These are the activations of a small neural network, seen along a few directions. Each row is one input.
In each table, some parts of the input vary, and every possible input appears once, in random order.
Descriptions start from the smaller parts, as in this example, which fits no table here: one of 2 separate values, together with either a single point or one of 9 places around a ring or (one of 4 places along a line, together with one of 8 places around a ring).
Shared parts are said once, and a part with two or three values counts as separate values.

Rows:
r1: [-52 -62  14 -29  90  -4  -5   0  -9 -24  75 -52 -42 -21 -26   0]
r2: [ 42  14 -30  54 -43  34 -16 -30 -54  23 -65  28   6  26  19 -45]
r3: [ 35 -17 -26  64 -36   1  26 -13  21 -18 -91  18  13   0  95   2]
r4: [  6  31  47 -25 -11   1 -53  18   7 -80 103  -4   1  37  53 -21]
r5: [  1 -71 -11  50  63  47  -6  -7  -8  34 -82 -44 -78  23 -26  14]
r6: [ 11  19 -18  36 -40  42 -49 -19   2  10 -62  40 -20  83  39 -13]
r7: [ 19  31  -3  40 -41  44 -56   6  16  11 -56  10 -19  84  56 -25]
r8: [ 28  28 -33  37 -31  27 -39 -20 -20  21 -61  42 -14  73  36 -20]
r9: [ -7  14   3 -23 -18 -18   0 -23 -66 -47  97  14  33  -6   8 -55]
r10: [ -18  -17  -29   26   26   20   -6   17  -22   46 -104  -43 -103  -10
  -53   -6]
r11: [ 59   7  17 -11 -33  -8 -15 -41  35  78 -93 -35  51   2 -84  77]
r12: [-26  -7   7 -22 -25 -43  50 -17 -21 -53  77  -4  45 -36  82 -12]
r13: [-42 -12 -19 -63  81  -8  21  58   7 -43  54 -19 -65 -61 -39  11]
r14: [ 15  44  16 -37 -13  -9  30   9  96  18  96  16  33 -96 -82  45]
r15: [-36   8  18 -27   6 -28  46 -34 -37 -56  64  16  56 -34  61 -24]
r16: [ -4 -49 -21  48  56  56  -2  42  -4  51 -74 -19 -89 -11  -7  26]
r17: [-11  -8   4 -14  -7 -48  37  -9   6 -90  69   0  45 -31  83  -3]
r18: [ 74  46  -4  43 -39  31  29   3  95  77 -55  32 -13 -54 -73  63]
r19: [ 29  -5 -31  36 -56  34 -26 -28 -30  38 -57  40  -8  56  24 -39]
r20: [ 62  28   8  43 -32  57 -67  16  19 -16 -58   4 -18  76  57 -16]
r21: [-35  10  20 -47  11 -26  54 -29 -43 -40  66  22  51 -17  54 -46]
r22: [-67 -10  -6 -59  52 -31  -8  26 -19 -14  54 -52 -66 -52 -49 -20]
r23: [-42  26  18 -32 -16 -12 -36 -15 -17 -62  98  29   4  46  29 -12]
r24: [-29  31  33 -31 -20  -8 -40  13   3 -61 104  -2   6  48  44 -34]
r25: [-17 -46 -39  28  55  20 -16 -14 -11  50 -95 -68 -69  34 -41   0]
r26: [-27   3   6 -34 -15 -20 -19 -32 -41 -40  97  43  20  17  13 -43]
r27: [   2  -34  -39   13   33   53   21   52    6   24 -100  -12 -104  -22
  -40   25]
r28: [-30  29   2 -39 -17 -25 -34 -10 -37 -43  99  27  14  30  26 -28]
r29: [  8  18  29 -42 -10 -44  46  65  49   9  80  11  73 -47 -92  36]
r30: [-60 -46   6 -26  85  12   2  42  -7 -18  82 -18 -53 -48 -13  22]
r31: [ 22  10 -14  52 -18  13  37 -33 -24  17 -95  25  21   0  78 -19]
r32: [ 43  -2  30  34 -34 -24  -2  29  30  73 -93  -6  68  -5 -80  56]
r33: [ 15   4 -13  31 -17  27  41 -31 -35  24 -97  34  24  18  59 -34]
r34: [ 26 -10 -28  52 -47   4  32 -17 -10  12 -88  11  21  -7  90 -10]
r35: [-64 -46 -16 -57  79 -28 -13  -4  -7  -7  64 -73 -31  -8 -45 -21]
r36: [  1   6  57 -28   4 -72  17  24  34  10  69 -14  92 -32 -86  54]
r37: [ 63  19  11  33 -20  -7  37  54  55  60 -80  40  33 -10 -84  50]
r38: [  6  15  33 -73  -1 -62 -16 -45  41  23  60 -37  81 -46 -86  65]
- The inputs of r20 and r4 match in every part but one. If r8 is changed in the same way as r20 into r4, which row does it become? => r28
- What is each input in this table made of? => one of 2 separate values, together with either one of 4 places along a line or one of 5 places around a ring or one of 10 places along a line
- Change only the choice among 2 separate values in r19. List by row number the other rows that result. => r26
- Change only the place on the line of 4 in r18. List by row number the other rows that result. => r11, r32, r37

Rows:
r39: [ -14  -47  -20   -9   19  -24   48   41   34  -20    7    4  -39 -100
  -53   38]
r40: [ -12   -2  -16  -50   24  -44    5  -23  -22   18   -5  -51   17  -48
 -100   41]
r41: [ 66  30  28  23 -87 -19  27 -32   0  12 -49  62  89   3  69  -7]
r42: [-33  -2  33 -42  23  19 -13   9  17 -62 100 -51  -5   2  73 -36]
r43: [  7  43 -21 -13  22  24 -56 -17   0  62 -67 -10 -28  69 -47   2]
r44: [ 22  23 -31  39  21  25  -5  62  34   1 -59  41 -93  31  -4  13]
r45: [-14 -29  12 -24  31 -18  19  26  26   8   7 -62 -15 -76 -11  89]
r46: [-33   0   8 -34   9  18   2  -9 -30 -13 121  30 -18  -6   8 -79]
r47: [-24 -41  23 -19  52 -42   2  27  -3  10  -5 -55  36 -32 -73  54]
r48: [-69 -31  28 -31  29 -21 -56  -5 -17 -43  93 -16  35  29  19 -28]
r49: [-38  -3   7 -42  13   8  20  40  10 -80  96  13 -30 -16  43 -69]
r50: [ -2  65  62 -29 -70 -35  -7 -12  32 -28 120  41  76   3  35 -21]
r51: [  0   0 -18 -14  44  -4  46  27 -23  28  18   5  -5 -70 -88  24]
r52: [ -1 -12 -29   7 -11  -8   1 -85 -43  32 -70 -10  23  14  31 -60]
r53: [ 32  14  -4  37  12  40 -38  27  32  11 -52 -32 -76  48  21  58]
r54: [ 42  11  30  -1 -60 -48  44 -11  77  19  39  15  82 -54 -70  56]
r55: [ -4 -30 -34  46   6  23  57 -10   4 -25 -67  45 -20 -19  74 -49]
r56: [-15 -64  -5  45 -13  -3 -13 -40 -50  -6 -70 -14  35  27  45  -4]
r57: [ 68  60  13  29 -85  19 -22  20  65  33 -31  40  36  59 -27  43]
r58: [ -4 -21 -14  36  -8  24  11 -21 -23 -13 -68 -26  -2  -9 110  24]
r59: [  5 -24   8  39   2  17 -86  28   7  30 -63 -29 -24  54 -36   9]
r60: [ 52  33 -28  41   4  45 -13  36 -21  35 -38  25 -77  44 -54 -19]
r61: [ 29   7 -45  48  12  22  56 -26 -69   8 -48  48  -8  17  31 -42]
r62: [-57  21  12 -80  10 -19 -28 -52 -38 -16  92 -14   9  32   4 -37]
- What is each input in this table made of? => one of 4 separate values, together with either a single point or one of 5 places around a ring
- The inputs of r39 and r49 match in every part but the choice among 4 separate values. If r40 is changed in the same way as r39 into r49, which row does it become? => r62
- Change only the choice among 4 separate values in r47. List by row number the other rows that result. => r48, r56, r59
- Change only the choice among 4 separate values in r42. List by row number the other rows that result. => r45, r53, r58

Rows:
r63: [  5 -23 -13  23  23  38 -32  10  11  10 -49 -35 -82  27 -14  -3]
r64: [-27 -22 -13 -20  71   9  -7  11  -5   1   4 -43 -36  -4 -49   4]
r65: [ 21  18 -24  32 -38   6  19 -22 -28  -1 -53  15  21  11  38 -24]
r66: [-19 -28  -5 -25  46   7 -36  12 -17  12  18 -45 -61   4 -60   3]
r67: [ 39  20  -3  24 -42   6  11 -34   1  14 -53  37  31  24  36 -28]
r68: [ -3  -9  14 -15  25 -26  22  -5   5  19 -17 -32  15 -52 -57  24]
r69: [ -8 -27 -26  30  10   6  25  10  11  29 -74   1 -34 -14   5  30]
r70: [-34 -18  12 -27  31  -6  22  27 -12 -33  81  -6 -15 -44   2 -13]
r71: [ 12  29  16   4 -50 -12  -2 -23   0  -6  43  20  61  29  30   6]
r72: [  2   8 -24  15  15  36 -16  -6 -32 -15 -45   9 -33  52  54 -52]
r73: [  3  28  24 -30 -17 -13  21   5  35 -10  77  10  43 -30 -34  16]
r74: [ 41   9   8  29 -23  23 -29  26  56  35 -69   7   3   5 -46  43]
r75: [ 39 -11 -15  34 -17  14   8 -12  25  47 -64   8  -2 -20 -16  34]
r76: [ -1 -29 -15  26  32  26   9  29  16  25 -67 -23 -41 -11   9   1]
r77: [-23 -36  -3 -13  55 -12  14  28 -12  27   6 -31 -23 -28 -43   6]
r78: [-22 -12   8  -4 -16 -22  13 -16 -31 -40  26  16  24  10  71 -12]
r79: [ -5  15   9 -29  -9 -31  28 -14  25 -14  73  15  32 -41 -20   8]
r80: [ 18   1  25 -10   0  -5  12   5  21  42   3 -13  21 -22 -83  46]
r81: [-24 -11   9   0   6 -14   3   1 -32 -30  40   0   9  20  71 -33]
r82: [ -9  11   7 -31   0 -32  28   2  -4 -25  66  -2  26 -60  -9   5]
r83: [-22 -35 -12 -15  34 -18  32  12  -4  10  -7 -24  -5 -31 -45  24]
r84: [ 38   8   8  30 -23  29   1   4  44  52 -68   3   4  -7 -30  45]
r85: [ -2  20  -4  -3 -38 -24  -1 -43   3 -15  30  18  58  14  49  -7]
r86: [-26   1  -3 -15   1   6 -48 -18 -22 -50  46 -23 -19  54  55 -44]
r87: [  7  -2 -13  19 -13  39 -40 -10 -45 -13 -28   4 -61  60  36 -49]
r88: [-31  -2   5 -50  28   8 -29  14   0 -49  83 -28 -42  -8  -8 -27]
r89: [-28  -5  -2 -30  46   0   8  16 -15 -46  88 -11 -32 -11  -5 -14]
r90: [-22   4   6 -11  25  -3 -20 -13 -28 -45  36  -5  -6  44  70 -38]
r91: [  4  -3  -7  20 -18   5  25  -9 -23  -8 -62  31   0  24  59 -34]
r92: [ 13 -13   0 -12  10 -19  11 -14  11  39   1  -8  22 -38 -65  32]
r93: [ -1  32  27 -35 -18 -26 -17  25  34 -10  77  26  31 -21 -48  24]
r94: [  5  35  27   2 -47 -27 -31  -6  15 -17  38  30  54  42  14   8]
r95: [-30 -14   2 -36  13 -24  33  15  -9 -34  67  10   4 -48   6   3]
r96: [  0 -20 -23  21  43  45 -17  14   6   9 -62 -24 -63   8   3   7]
r97: [-15  21   4  -5 -26 -34   0 -31 -22 -19  19   7  44  -5  60  -7]
r98: [ 41  31  -2  36 -60  12 -24   3   1  15 -36  49  27  49  -3  -6]
r99: [ 14  -2 -15  30  -4   1  13  -3  13  41 -79 -10 -14 -34  -6  33]
r100: [ 19  10  23 -22   8 -19 -19  27  46  31  -5 -11  29  -5 -93  35]
r101: [ -4 -12 -17  39  -7  26  13   2 -41  -4 -35  19 -23  27  47 -42]
r102: [ 35  33   7  26 -56  27  -3 -19   2  23 -48  38  33  29  19  -7]
- What is each input in this table made of? => one of 5 places around a ring, together with one of 8 places along a line
- The inputs of r89 and r79 match in every part but the place on the line of 8. If r96 is changed in the same way as r89 into r79, which row does it become? => r75
- A walk changes only the place on the ring of 5. It starts at r65 and steps to r99. List the rest of the walk in order. => r68, r82, r97
- Change only the place on the line of 8 in r100. List by row number the other rows that result. => r64, r66, r68, r77, r80, r83, r92
- Change only the place on the ring of 5 in r81. List by row number the other rows that result. => r70, r76, r77, r101
